Each row below holds a small network's activations on one input, seen along a few directions.
In each table, some parts of the input vary, and every possible input appears once, in random order.
A made-up example of a description, with smaller parts first: one of 3 separate values, together with either a single point or one of 9 places around a ring or (one of 4 places along a line, together with one of 8 places around a ring).
Shared parts are said once, and a part with two or three values counts as separate values.

Other details of the inputs vary at random and push rows far along two fixed directions, the same in every table; ignore that.

Rows:
R1: [-0.71  0.51 -0.57 -0.57  0.65  2.34 -0.18 -0.32 -0.51 -1.02 -0.81 -0.23
  0.39  0.73]
R2: [-0.17 -3.05  3.57  3.01  2.44 -0.03 -3.34  1.80 -2.33  2.05  0.49  2.24
 -4.37  1.08]
R3: [-0.96  0.61  0.02  0.73  0.30  0.84  0.28 -0.35  0.17  0.74  0.62  0.71
  2.12 -0.54]
R4: [ 0.34 -0.40  4.91 -1.27  0.64 -9.16  0.94  2.39  0.98  6.02 -1.66  1.66
 -9.03  3.35]
R5: [-0.82  0.06 -0.58 -0.74  0.82  2.09  0.53 -0.39 -0.42 -0.73 -0.39 -0.05
  0.31 -0.36]
R6: [-1.28  0.95  0.28  0.88 -0.37  0.92 -0.21 -0.36  0.35  0.38  0.92  0.74
  2.05 -0.14]
R7: [-1.00  0.26 -0.37 -0.74  0.35  2.14  0.06 -0.71 -0.30 -0.93 -0.06 -0.05
  0.32  0.14]
R8: [-0.58 -1.25 -0.63 -0.45 -0.12  1.68  0.54 -0.67 -1.72 -0.69 -0.12 -1.48
  0.12 -1.24]
R9: [-0.57  0.70  0.16  1.86  0.87  0.84  1.56 -0.93  1.84  0.13  0.73 -0.40
  1.04  0.06]
R10: [-0.79 -1.00 -0.47 -0.40 -0.72  1.71  0.12 -1.10 -1.64 -0.98  0.30 -1.28
  0.05 -0.68]
R11: [ 1.27 -0.77 -0.30  1.18 -0.53  1.27 -2.13  0.13 -0.14 -0.53  1.10  1.00
  0.95 -1.64]
R12: [-0.35 -0.97 -0.66 -0.22 -0.54  2.01  0.08 -0.63 -1.89 -1.01 -0.47 -1.44
  0.14 -0.07]
R13: [ 4.87  4.95 -4.52 -6.55 -5.84 -8.37  1.93  1.13  3.92 -2.41 -1.74 -1.01
  4.11  0.56]
R14: [-0.42  0.94  0.13  2.07  1.17  0.90  1.43 -0.59  1.68 -0.15  0.00 -0.50
  1.11  0.45]
R15: [ 1.15 -1.54 -0.97  1.20  0.86  0.82 -1.61  0.61  0.01 -0.88  1.10  0.09
  0.68 -1.68]
Description of these inputs: one of 3 separate values, together with either a single point or one of 4 places along a line.
The inputs of R13 and R6 match in every part but the choice among 3 separate values. If R1 is changed in the same way as R13 into R6, which row does it become?
> R7
Which other rows does R11 become when the choice among 3 separate values takes its other values? List them by row number.
> R2, R15

Rows:
R16: [ 1.49  0.79 -1.57 -3.99 -2.41 -2.46  0.23  0.33 -0.05 -1.09 -0.83 -0.41
  0.23 -0.15]
R17: [-0.42  1.10 -0.25 -1.44 -0.91 -1.78  2.18 -0.51  0.77  0.53 -0.70 -1.06
 -0.51  0.68]
R18: [ 0.87  2.42 -2.39 -1.66 -0.96 -0.95  2.03 -0.34  1.88 -1.66 -0.43 -1.10
  3.46 -0.49]
R19: [-3.38 -1.39  1.42  5.29  3.72  7.44 -0.93 -1.16 -2.04  0.28  0.97  0.60
  1.21 -0.34]
R20: [-0.24  2.52 -2.00 -2.23 -1.02 -0.07  2.22 -1.09  1.41 -1.28 -0.79 -1.03
  2.59  0.29]
R21: [ 0.12 -1.21  1.51 -1.59 -0.29 -2.81 -0.89  1.16 -1.61  1.64 -0.77  0.91
 -3.32  0.87]
R22: [-1.68 -3.44  2.49  2.52  2.66  2.50 -1.23 -0.02 -2.34  1.78  0.82  0.25
 -3.52 -0.61]
R23: [ 0.05  1.27  1.23 -2.33 -0.71 -4.24  1.44  0.70  1.11  1.71 -1.22  0.69
 -2.50  1.77]
R24: [-0.77 -1.80 -0.51  1.07  0.34  2.82 -0.28 -0.77 -1.96 -0.64  0.83 -0.88
  1.22 -1.63]
R25: [ 3.21  1.29 -4.60 -2.54 -2.07  0.61 -0.40  0.15  1.50 -4.05  0.35 -0.67
  4.77 -2.40]
R26: [ 1.43 -0.63 -3.80  1.50  0.01  5.07 -0.94 -1.25  0.22 -3.93  1.81 -1.27
  5.48 -3.79]
R27: [ 1.58 -0.64  1.10 -1.79 -1.28 -4.36 -0.67  1.30 -0.19  0.68 -1.08  0.17
 -3.67  1.65]
R28: [ 1.45 -0.15 -1.32 -3.05 -2.36 -2.57  0.49  0.11 -0.32 -0.70 -0.35 -1.14
 -0.24 -0.60]
R29: [-0.67 -1.01 -0.30  1.35  0.37  3.24 -2.21  0.09 -1.88 -0.66  0.76  0.97
  1.80 -1.22]
R30: [-0.24  0.91  1.77  0.68 -0.29 -3.34  0.28  0.36  1.54  2.40  0.36  1.20
 -0.89  1.05]
R31: [ 0.43  2.15 -2.30 -2.13 -1.16  0.70  1.47 -0.97  1.07 -1.99 -0.97 -1.14
  2.51  0.21]
R32: [ 0.13  0.24  0.03 -2.26 -1.65 -1.04 -1.30  0.51 -0.82  0.13 -0.53  0.77
 -0.40  0.23]
R33: [ 0.35 -0.10  0.44  0.22  0.85 -1.54  1.61  0.01  1.35  0.84 -0.02 -0.48
 -1.45 -0.04]
R34: [-1.26  0.22  1.10  1.06  1.13  2.19 -0.22 -0.46 -0.32  0.26 -0.12  0.55
 -0.55  0.74]
R35: [-0.05  0.14  0.70 -1.30 -0.16 -0.53 -0.75  0.64 -0.78 -0.09 -1.10  0.34
 -2.00  1.50]
R36: [-1.22  0.73 -1.34  2.01  2.12  4.44  1.26 -1.26  1.02 -1.37  0.90 -0.62
  3.19 -1.30]
R37: [-2.31 -2.73  4.10  3.70  2.73  1.24 -0.78  0.30 -2.28  3.28  0.12  0.82
 -4.34  1.01]
R38: [-1.78 -1.62  3.62  2.31  1.71  0.50 -0.29 -0.03 -1.39  2.73 -0.09  0.58
 -4.56  1.42]
R39: [-1.21 -0.78  3.92 -0.17  0.56 -4.18  0.80  0.84 -0.23  3.89 -0.77  0.91
 -5.79  2.06]
R40: [-0.78  1.01  2.22  0.36 -0.38 -3.31  0.57  0.43  1.20  2.62 -0.09  0.99
 -1.91  1.59]
R41: [-1.71 -2.08  3.77  1.07  1.07  0.40 -2.95  0.96 -2.67  2.98  0.08  2.56
 -4.41  1.08]
R42: [ 0.07 -0.72  0.51 -2.85 -1.62 -3.00  0.28  0.37 -1.23  0.77 -0.80 -0.64
 -2.51  0.54]
R43: [ 0.21  0.55  1.56  0.94 -0.17 -3.60  0.35  0.66  1.44  2.30  0.30  1.13
 -0.66  0.84]
R44: [ 1.40 -0.58 -3.74  2.12  1.11  5.06  0.16 -1.32  0.58 -4.32  1.28 -2.20
  4.72 -2.49]
R45: [-1.49 -0.17  0.03  2.32  1.31  2.57  1.49 -1.14 -0.11  0.02  0.71 -0.85
  1.55 -0.92]
R46: [ 0.10  0.58 -0.12 -1.41 -1.17 -1.56  1.31 -0.20  0.21  0.16 -1.02 -1.13
 -1.14  0.86]
R47: [-1.38  1.05  0.27  2.89  1.22  2.07  0.04 -0.33  0.87  0.53  1.14  1.15
  3.14 -0.23]
R48: [ 2.11  0.92 -1.28 -2.75 -1.78 -2.40 -0.31  0.73  0.65 -1.61 -0.98 -0.11
 -0.12  0.81]
R49: [ 2.90  1.04 -3.22 -1.61 -0.58 -0.44 -0.12  0.42  1.39 -3.26 -0.45 -0.99
  2.23 -0.53]
R50: [ 0.29 -0.39 -0.14 -1.56 -1.91 -1.47 -0.97  0.31 -0.89  0.15 -0.12 -0.04
 -0.60 -0.25]
R51: [ 0.88  1.48 -0.20  0.53  0.25 -1.91  0.38  0.45  2.66  0.51  0.27  0.98
  1.19  0.17]
R52: [-2.07 -1.89 -0.51  2.96  2.93  7.31 -1.00 -1.22 -1.87 -1.45  1.33 -0.17
  1.88 -2.14]
R53: [ 1.02  2.87 -0.73 -1.33 -1.71 -3.18  0.91  0.36  2.62  0.25 -0.05  0.77
  2.19  0.75]
R54: [-0.81  1.97  0.98 -0.08 -0.34 -1.69  0.33  0.32  1.41  1.59 -0.12  1.26
  0.61  1.34]
R55: [-1.46 -3.04  3.35  3.40  2.37  1.27 -1.85  0.83 -2.75  2.12  0.16  0.74
 -4.12  1.12]
R56: [-1.30 -1.99  0.96  3.71  3.14  3.98 -0.05 -0.71 -0.51  0.34  0.96 -0.26
 -0.88 -0.64]
R57: [ 2.11  2.02 -2.10  0.15 -0.92 -1.88  1.34 -0.22  3.69 -1.32  0.87 -0.39
  3.43 -1.12]
R58: [-0.11  0.13 -0.61 -2.90 -1.33 -0.77  0.11  0.08 -0.98 -0.15 -0.87 -0.42
 -0.44  0.40]
R59: [ 2.16  1.72 -2.80 -1.50 -0.31 -0.39  1.24 -0.08  2.34 -2.28 -0.43 -1.07
  2.31 -0.58]
R60: [ 0.94  0.11 -0.38 -1.66 -1.28 -1.74 -0.04  0.44 -0.18 -0.75 -1.00 -0.87
 -1.27  0.82]
R61: [-1.78 -2.55  0.42  4.40  1.73  6.40 -2.42 -1.01 -2.90 -0.45  2.06  0.33
  2.24 -2.17]
R62: [ 1.56 -0.19 -1.01 -1.55 -2.31 -1.31 -1.03  0.22 -0.24 -0.76  0.28 -0.08
  0.37 -1.00]
R63: [ 1.30 -0.11 -0.26 -0.83 -0.25 -1.28 -0.90  1.03 -0.41 -0.68 -0.65  0.33
 -0.52  0.82]
What do these inputs look like to the network?
> one of 2 separate values, together with one of 4 places along a line, together with one of 6 places along a line
The inputs of R52 and R22 match in every part but the choice among 2 separate values. If R35 is changed in the same way as R52 into R22, which row does it become?
> R60
The inputs of R33 and R36 match in every part but the choice among 2 separate values. If R30 is changed in the same way as R33 into R36, which row does it become?
> R53
Which other rows does R16 become when the choice among 2 separate values takes its other values? List them by row number.
> R28
Which other rows does R45 become when the place on the line of 4 takes its other values? List them by row number.
> R17, R33, R39
Which other rows does R59 become when the choice among 2 separate values takes its other values? List them by row number.
> R56
Which other rows does R63 become when the place on the line of 6 takes its other values? List them by row number.
> R18, R19, R21, R29, R47
